Each row below holds a small network's activations on one input, seen along a few directions.
In each table, some parts of the input vary, and every possible input appears once, in random order.
A made-up example of a description, with smaller parts first: one of 3 separate values, together with either a single point or one of 9 places along a line or (one of 4 places along a line, together with one of 8 places around a ring).
Shared parts are said once, and a part with two or three values counts as separate values.
In the rows, 128 means zero.

Other details of the inputs vary at random and push rows far along two fixed directions, the same in every table; ignore that.

Table:
r1: [165 128 124  96 142 171 172  93 112 171  86 105]
r2: [ 98 107 103 127 132 147 105 100 192  93 107 149]
r3: [ 89  93 108 141  77 159 129 100 174  99 130 138]
r4: [ 98 102  98 125  96 171 114  98 178  94 122 145]
r5: [ 93  94 113 134  94 150 146 102 167 103 162 164]
r6: [171 182 174 156 116  96 128 176  24 160 137 102]
r7: [157  99 106  47 206  83 163 140 141 200 157  74]
r8: [148 119 149 121 134 153 186  97 121 190  94  95]
r9: [141 131 148 113 158 168 163  97 124 192  86  98]
r10: [105 170 148 177 100 100  51 185  90  84 160 147]
r11: [ 94 108 104 124 124 158 102  99 189  97 110 149]
r12: [ 95  92 129 145 118 116 145 115 185 104 150 167]
r13: [159 117 132 112 133 150 193  94 113 173  90  98]
r14: [105  98  98 127 108 149 118 101 184  85 115 149]
r15: [119 151 133 174  74  85  79 179  87  62 166 148]
r16: [ 86  67  79  81 156  80 100 146 211 115 195 118]
r17: [107  98  98 125 112 142 119 103 188  81 111 151]
r18: [ 93  92 128 147 113 123 143 113 182 106 153 165]
r19: [165 186 169 162  98 115 111 171  26 161 111  71]
r20: [158 138 132  94 178 158 173  99 112 177 112 134]
r21: [110 157 146 193  66  82  55 185  98  70 135 117]
r22: [ 87 104 128 137 135 138 123 113 184 112 143 171]
r23: [145 129 149 112 163 158 165  99 126 189  81 101]
r24: [ 90 103 126 143 133 129 110 112 197 101 108 146]
r25: [187 191 148 131 125 115 117 170  18 140 131 112]
r26: [109  99 102 121 124 142 136 105 176  90 146 174]
r27: [106 158 149 184  71  95  69 182  87  84 173 141]
r28: [119 153 129 179  62  83  62 180  94  55 131 124]
r29: [ 77  72  80  79 144 103  95 141 203 122 206 113]
r30: [153 140 130  94 174 168 171  96 110 180 117 131]
r31: [150  99 107  47 194 103 160 135 134 207 166  70]
r32: [111  99 102 118 129 135 138 107 181  87 143 177]
r33: [183 201 152 135 155 101 105 174  25 142 120 114]
r34: [112 157 146 192  70  74  56 187 101  66 132 119]
r35: [183 194 147 131 121 125 116 168  15 143 136 109]
r36: [154 130 152 109 188 133 183 109 125 183 107 132]
r37: [163 136 128  97 178 150 162  95 127 169  73 108]
r38: [176 181 155 149  93 113 119 166  21 146 105  78]
r39: [ 88 104 125 144 128 136 109 110 194 104 110 143]
r40: [ 91 103 128 139 143 129 126 115 187 108 140 171]
r41: [121 152 134 172  78  77  80 182  90  59 162 149]
r42: [158 119 138 106 139 151 203  98 102 178 126 124]
r43: [164 138 131  94 191 141 177 102 118 170 105 137]
r44: [151 139 127  97 160 178 156  90 118 179  84 103]
Each input here is: one of 4 places along a line, together with either a single point or (one of 2 separate values, together with one of 5 places around a ring).
Changing only the place on the line of 4 turns r33 into r20. The same change can be made to r18. Which row results?
> r6
Changing only the place on the line of 4 turns r9 into r39. The same change can be made to r10. Which row results?
> r40
Start at r37 and move only the place on the line of 4, one step at a time. The first step leads to r2. Which rows follow, in order?
> r11, r44

Table:
r45: [175 111 124  70 185 150 212  92 116 225 106  74]
r46: [ 88  82 118 142 103 148 153  84 204 105 119 157]
r47: [120 103 117 112 131 131 134 122 165 137 130 115]
r48: [102 139 119 170  72 123  80 157 118  56 157 167]
r49: [100 114 120 147 122 138 115 105 183  84 117 173]
r50: [112 104 119 118 147 156 150  82 182 129  88 136]
r51: [ 96 126 129 163  78  97  75 161 132  79 155 143]
r52: [ 93 139 128 166  90 105  56 165 134  81 148 125]
r53: [ 84 107 111 131 131 139 103 116 187 105 130 146]
r54: [103 136 115 161  69 123  57 155 126  62 141 131]
r55: [156 106 138  87 172 150 214  93 133 191 124 124]
r56: [154 167 160 141 137 118 138 153  59 156 132 114]
r57: [128 125 113 118 131 160 137 101 145 117 122 158]
r58: [ 89  85 119 145 118 152 158  86 202  99 124 177]
r59: [124 147 111 130 127  93  76 166 109 101 145 114]
r60: [179 183 170 136 134 111 144 158  25 189 116  78]
r61: [124 140 128 141 115  91 105 162  98  99 169 136]
r62: [125 137 136 146  96  95  99 165 109 106 152 120]
r63: [126 147 143 155 107 101  98 167  91 102 149 140]
r64: [113  83 108 103 134 133 172  94 176 146 147 130]
r65: [111  94 111 100 155 149 145  95 181 142 111 135]
r66: [202 189 159 112 166 105 134 170  28 178 117  94]
r67: [199 188 147 110 170  98 133 165  22 176 129  90]
r68: [159 115 134  86 187 158 191  87 136 193 104 131]
r69: [125 149 124 131 122  99  77 168 114 101 134 117]
r70: [ 91  91  94 111 121 169 126  84 201  95 118 155]
r71: [125 151 141 167  94 110  79 158 106  92 113 111]
r72: [167 184 157 135 152 116 115 158  54 157 121 112]
r73: [112  85 116 108 138 149 151  96 181 149 118 124]
r74: [157 110 128  97 137 176 211  74 123 189 102 115]
What is each input in this table made of?
> one of 5 places around a ring, together with either one of 2 separate values or one of 4 places along a line
Changing only the place on the ring of 5 turns r71 into r50. The same change can be made to r45. Which row results?
> r59
Change only the place on the line of 4 in r52. List by row number the other rows that result.
> r45, r47, r73
Change only the place on the ring of 5 in r47. List by row number the other rows that result.
> r55, r62, r66, r69

Table:
r75: [ 59 114 110 170  96  87  32 167 191  51 142 132]
r76: [138 187 145 161 128  76  70 193  78  81 173 170]
r77: [151 165 124 112 136 116  81 166  78 132 126  79]
r78: [154 112 131  83 183 144 175  98 143 205  83  80]
r79: [184 106 120  61 185 145 233  96 103 210 138 106]
r80: [182 126 125  86 146 188 227  63  98 200  78 111]
r81: [100  86 134 119 142 114 173 106 177 154 154 139]
r82: [161 154 161 132 132  83 137 172  59 163 151  99]
r83: [ 56  76 123 178  77 153 124  86 231  71 122 173]
r84: [168 228 177 187 111 118  79 184   4  92  96 148]
r85: [ 64  77 105 158  68 165 119  86 223  69 130 180]
r86: [157 103 123  79 171 146 209 100 116 198 151 112]
r87: [ 88 108 108 149  76 160 116  99 164  79 131 159]
r88: [133 115 147 146 110 159 168  94 139 145  94 127]
r89: [122 161 124 144 104  89  37 192 100  92 134  99]
r90: [ 86  74  74  91 132 146 108  95 228  85 137 142]
r91: [175 211 149 139 171  95  55 183  34 125 100 115]
r92: [125 101 126 109 136 120 161 127 139 153 162 132]
Changing only one part turns r87 into r86. The same change can be made to r80. Which row results?
> r79
What is each input in this table made of?
> one of 3 separate values, together with either a single point or one of 5 places along a line
Change only the place on the line of 5 in r90. List by row number the other rows that result.
> r75, r77, r78, r89
